These are the activations of a small neural network, seen along a few directions. Each row is one input.
Each table varies a few parts of the input and shows all the possible inputs, shuffled.
A made-up example of a description, with smaller parts first: one of 2 separate values, together with either a single point or one of 11 places around a ring or (one of 5 places around a ring, together with one of 6 places along a line).
Shared parts are said once, and a part with two or three values counts as separate values.
In the rows, zero is written as 128.

Other details of the inputs shift rows strongly along three fixed directions, in all tables alike. That doesn't count.

A family of inputs:
r1: [139 148 108 103 104 154 150 105 153 128 157 128 109]
r2: [241 161 115 216 112 151 124  89 183 120 129 125  99]
r3: [ 83  81 137 166 164  60  63 176  85 160 100 124 147]
r4: [141 141 123  72 109 151 139 130 129 107 147 127 128]
r5: [188 130 109 196 135 119 107 108 161 149 115 119 109]
r6: [136 123 111 168 133 105 113 127 139 137 123 132 114]
r7: [102 144 131  83 108 151 134 140 112 118 143 129 141]
r8: [156 157 111 177 141 164 154  83 140 110  99 114 112]
r9: [173 103 140 182 148  86  93 146 146 139 113 125 147]
r10: [126 141 137  88 140 169 172  89 110  96 112 108 141]
r11: [191 163 123  97  91 168 136 132 163 102 170 138 125]
r12: [162 109 135 188 171 121 109 118 113 124  80 106 138]
r13: [ 88 132 110  74 101 116 141 136 134 128 156 144 112]
r14: [117 138 116 149 138 134 140 108 127 124 112 122 111]
r15: [ 87  85 154 174 175  85  93 156  93 153  86 133 158]
r16: [125 133 121 178 156 151 139  88 120 139  89 110 118]
r17: [193 158 127  80  74 157 134 151 183 105 197 154 128]
r18: [ 92 119 129  44  96 118 117 173 123 124 177 152 134]
r19: [163 152 121 148  99 153 142 106 156 122 145 138 107]
r20: [ 99 146 120 116 145 174 172  71 109 121  99 101 110]
r21: [103  93 131 177 141  72  89 143 116 159 113 138 115]
r22: [ 73 107 140  29  98 100 127 176 124 130 176 158 145]
r23: [113  83 138 139 145  71  80 178 116 149 120 138 142]
r24: [ 55 133 124  97 154 154 185  80  75 122  88  98 117]
r25: [199 116 136 180 125  97  93 148 168 134 142 136 148]
r26: [124 117 132 113  97  86  72 199 141 148 177 157 139]
r27: [151 153 126  74  83 163 135 151 154 110 180 151 133]
r28: [ 36 125 151  81 180 178 184  85  49 101  59  90 144]
r29: [ 15  82 129 101 145  64 114 167  79 171 120 140 125]
r30: [113 104 151 132 124  90 100 174 138 147 149 153 158]
r31: [162 120 119 214 133 103 101 144 151 159 124 142 120]
r32: [152 143 138  93 111 150 143 130 147 110 157 138 140]
r33: [168 146 125 178 173 162 139  72  95 103  52  68 130]
r34: [136 135 117  95  80 117 129 136 159 134 174 152 105]
r35: [101 149 122 121 143 169 182  80 103 118  99 104 111]
r36: [103 135 150  86 134 149 161 113 116 108 126 117 147]
Description of these inputs: one of 4 places along a line, together with either one of 4 separate values or one of 5 places along a line.
Changing only the place on the line of 4 turns r21 into r34. The same change can be made to r3. Which row results? -> r33
Which other rows does r1 become when the choice among 4 separate values takes its other values? List them by row number. -> r6, r21, r24
List by row number the other rows that have the place on the line of 4 in common with r8. -> r7, r15, r16, r19, r27, r28, r30, r31
List by row number the other rows that have the place on the line of 4 in common with r11. -> r2, r14, r17, r20, r26, r32, r35, r36

A family of inputs:
r37: [ 57 104 146  74 121  94 128 164  96 131 138 150 133]
r38: [ 84 119 135  87 122 116 131 129  90 119 121 122 119]
r39: [138 143 136  72 102 156 137 137 124 115 160 131 138]
r40: [112 141 128 129 146 148 141  93  81 107  82  94 116]
r41: [186 115 139 191 140 112  78 152 129 142 117 125 141]
r42: [ 64 121 119  86 127 118 140 114 101 143 129 114 120]
r43: [128 146 121 167 147 163 134  91 112 117  87 110 110]
r44: [ 57  95 128  74 131  93 131 157 118 144 142 152 126]
r45: [140 137 140 143 165 171 144  86  99 111  83  93 134]
r46: [187 137 132 176 166 167 138  89 141 117  87 101 139]
r47: [201 151 129 131 102 163 120 129 160 114 159 134 127]
r48: [143 147 108 160 158 158 143  99 117 120  91 100 126]
r49: [166 151 105 123 106 158 147 130 173 122 160 143 123]
r50: [128 133 142 132 167 166 147  91  96 113  83  94 137]
r51: [149 109 131 168 126  85  82 153 135 139 129 140 114]
r52: [169 108 136 185 153 114  90 143 143 145 113 132 141]
r53: [ 48 123 147  68 105 124 161 140 117 132 160 154 133]
r54: [ 90 143 106  57 103 145 141 137 124 125 159 127 119]
r55: [196 147 129 115 112 157 129 132 170 115 158 127 140]
r56: [141 137 111  78 104 133 139 121 142 116 155 123 112]
r57: [166 145  98 109  97 138 124 126 162 126 162 134 107]
r58: [118 142 130 159 155 168 160  96 114 112  87 119 124]
r59: [197 114 137 198 152 112  81 145 148 142 115 124 143]
r60: [175 165 115 135  95 160 130 134 161 112 162 143 118]
r61: [ 92 124 137  61 100 115 139 143 111 117 149 143 122]
r62: [140 114 136 133 130 124 102 150 139 142 139 142 137]
r63: [109 107 123 116 113  86 113 139 137 155 151 134 121]
r64: [164 146 133 120  86 136 147 108 165 120 162 143 112]
r65: [143 107 139 170 137  90  98 153 139 136 124 148 124]
r66: [ 92 109 129 132 130  92  91 154 103 140 125 135 115]
r67: [170 147 137 123  95 157 135 118 158 130 164 136 132]
r68: [183 148 136 125  98 155 134 118 169 130 168 133 136]
r69: [145 124 139 116 141 137 128 133 120 123 117 110 152]
r70: [128 132 137 155 158 153 158  84 117 108  83 118 116]
r71: [107 128 145 110 161 160 150 100  77 114  83  92 145]
r72: [122 132 129 153 158 143 171  84 121 128  95 106 131]
r73: [ 84 141 104  61 103 149 143 132 129 129 158 134 116]
r74: [102 132 148 145 151 144 170  77 107 117  88 113 123]
r75: [139 147 132 162 152 161 154 104 107 108  87 109 132]
r76: [178 148 137 125  96 155 133 116 164 131 167 135 133]
r77: [ 82 137 136 128 158 160 165 105  89 109  86 112 131]
r78: [ 84 120 140 110 118 118 137 110 110 132 128 125 116]
r79: [110 137 119  66 112 143 164 135 137 116 158 138 129]
r80: [ 65 122 133 115 107 109 116 147 116 151 148 143 124]
r81: [102 137 125 118 120 133 121 136 103 124 123 123 123]
r82: [162 137 111 101 105 135 144 116 163 120 152 138 110]
r83: [131 144 107 159 157 161 145  96 121 125  92 108 123]
r84: [163 142 118  91 106 136 152 127 152 113 151 131 125]
r85: [137 103 126 151 146  89 108 148 138 142 122 136 127]
r86: [138 149 122 167 148 160 132  94 108 112  87 102 113]
r87: [159 102 122 163 140  75  93 150 132 146 116 127 126]
r88: [124  98 130 153 133  74 108 138 139 160 128 135 124]
r89: [135 101 129 164 134  79 109 142 152 160 136 142 129]
r90: [138 149 112  96 110 153 153 136 152 118 158 135 128]
r91: [ 10 100 149 107 136  97 133 159  88 155 128 149 142]
r92: [122 121 144 121 138 134 137 118 131 139 126 117 150]
r93: [115 100 121 150 145  97 115 151 137 149 126 146 130]
r94: [186 156 131 108 100 135 130 134 156  80 150 130 154]
r95: [143 117 119 168 141 101 106 161 135 145 123 132 140]
r96: [165 118 138 169 139  88  87 152 144 109 119 133 157]
r97: [111 113 115 109 132 117 127 120 124 133 125 123 115]
r98: [100 106 112 123 137  88  94 152 111 148 125 126 120]
r99: [149 119 108 173 136  95  82 156 129 153 121 122 127]
r100: [ 44 138 138 117 146 155 167  95  79 127  98 113 131]
r101: [ 90 100 141 124 134  85 106 151 108 137 120 143 120]
r102: [108 102 137 164 142 100 110 153 128 142 122 154 127]
r103: [ 77 102 152 130 139  76 107 149 113 125 119 136 164]
r104: [121 109 139 160 138  98 110 157 128 137 126 148 131]
r105: [ 94 113 115 146 130  96 103 142 125 165 134 127 127]
r106: [ 72 147 124  67 101 159 151 138 122 118 157 151 122]
r107: [190 146 107 107  96 133 132 121 155 114 155 119 116]
r108: [147 106 142 152 149 106  95 155 116 142 115 122 151]
r109: [136 129 111 136 122 110 107 162 133 143 144 135 135]
r110: [149 142 131  99 105 165 134 127 144 118 156 141 127]
r111: [158 141 121 110  91 139 128 123 157 114 160 145 106]
r112: [138 113 138 167 134  97 108 159 127 135 125 144 135]
r113: [ 81 113 126 105 112 104 103 154 115 139 143 148 112]
r114: [ 97 144 127  79  87 138 145 117 127 124 161 135 111]
r115: [128 108 138 150 140  88  92 153 136 115 119 143 156]
r116: [166 108 145 183 138 104  95 141 149 156 128 130 147]
r117: [155 153 114 126 100 148 155 123 172 132 164 139 130]
r118: [137 140 110 133 152 144 140  90  96 115  84  83 119]
r119: [160 133 120 151 158 141 150  80 119 112  81  94 116]
r120: [129 158 122  97  94 154 141 142 131 112 158 140 126]
r121: [103 143 118 148 153 153 159  87 109 134  96 100 130]
r122: [117 129 135 140 154 149 156  79 104 109  79 111 111]
r123: [145 115 136 146 131 124  97 146 139 143 136 142 134]
r124: [158 146 117  96 108 143 156 133 150 113 154 133 131]
What is each input in this table made of? -> one of 4 places along a line, together with either a single point or one of 5 places along a line or (one of 2 separate values, together with one of 8 places around a ring)
Changing only the place on the line of 4 turns r56 into r97. The same change can be made to r48. Which row results? -> r83
Changing only the place on the line of 4 turns r68 into r71. The same change can be made to r63. Which row results? -> r107
Changing only the place on the line of 4 turns r119 into r82. The same change can be made to r54. Which row results? -> r73
Which other rows does r88 become when the choice among 2 separate values takes its other values? List them by row number. -> r64
Which other rows does r68 become when the place on the line of 5 takes its other values? List them by row number. -> r67, r76, r92, r116
Which other rows does r44 become when the choice among 2 separate values takes its other values? List them by row number. -> r70

A family of inputs:
r125: [159 137 152 177 186 120 116 118  80  77  45  79 190]
r126: [ 43 118 156  35 164 188 186 126  65 107 104  94 173]
r127: [ 73 117 136 199 165 122 115 133  97 134  79 131 128]
r128: [ 92 110 170  31 109 113 100 194 115 113 171 166 160]
r129: [210 145 155 120 155 178 165  73 126  81  82  99 160]
r130: [ 18 112 145  53 112 118 182 122 107 113 128 147 125]
r131: [213 126 146 166 192 182 165  64 126  95  72  80 167]
r132: [ 95 130 100  85 153 130 171 104 120 127 117 108 112]
r133: [174 110  90 202 137  77  68 187 161 183 142 148 122]
r134: [ 96  77 116 135 137  44  70 172 136 184 145 142 131]
r135: [168 163 119 132 103 177 152 102 151 139 150 113 123]
r136: [ 33  96 147 152 154  94 123 141  80 130  89 149 122]
r137: [ 85 104 130 209 167 107 116 140 118 166  94 137 139]
r138: [154 139 125 133 113 137 150 102 168 132 155 135 123]
r139: [154 138 128 125  72 116 107 152 162 122 185 172 112]
r140: [157  93 147 189 116  54  74 156 149 165 138 140 117]
r141: [153 142  98 104  89 140 113 146 162 151 176 134 125]
r142: [158 135 130 127 110 126 134 110 164 146 158 128 122]
r143: [ 85 129 125  77  93 126 164 138 171 129 182 166 127]
r144: [175 172 124 136  99 180 135 104 139 117 147 117 112]
r145: [159 139  98  99  89 119 119 155 148 114 167 150  95]
r146: [162 111 120 220 123  84  69 177 164 184 153 161 135]
r147: [ 84 106 125 129 149 100  99 123  78 130  90 114 115]
r148: [ 96 106 149 175 159 105 109 112  74 135  77 105 116]
r149: [ 51 136 104  56 129 144 143 144  82 125 128 125 108]
r150: [ 82 117 109  42  98  89 142 157 127 131 165 150 104]
r151: [188 167  96 130  95 174 118 108 153 109 145 116 115]
r152: [196 157 149  94 106 173 109 163 165 101 164 137 156]
r153: [147 177 122 134 122 201 168  78 120  96 121 112 113]
r154: [137 109 125 174 172 107 127  79 101 123  60  83 114]
r155: [171 152 131 128 100 146 160  87 159 109 138 131 109]
What is each input in this table made of? -> either a single point or (one of 5 places around a ring, together with either a single point or one of 5 places along a line)
A walk changes only the place on the line of 5. It starts at r132 and steps to r134. List the rest of the walk in order. -> r142, r138, r143
Which other rows does r137 become when the place on the ring of 5 takes its other values? List them by row number. -> r127, r130, r136, r143
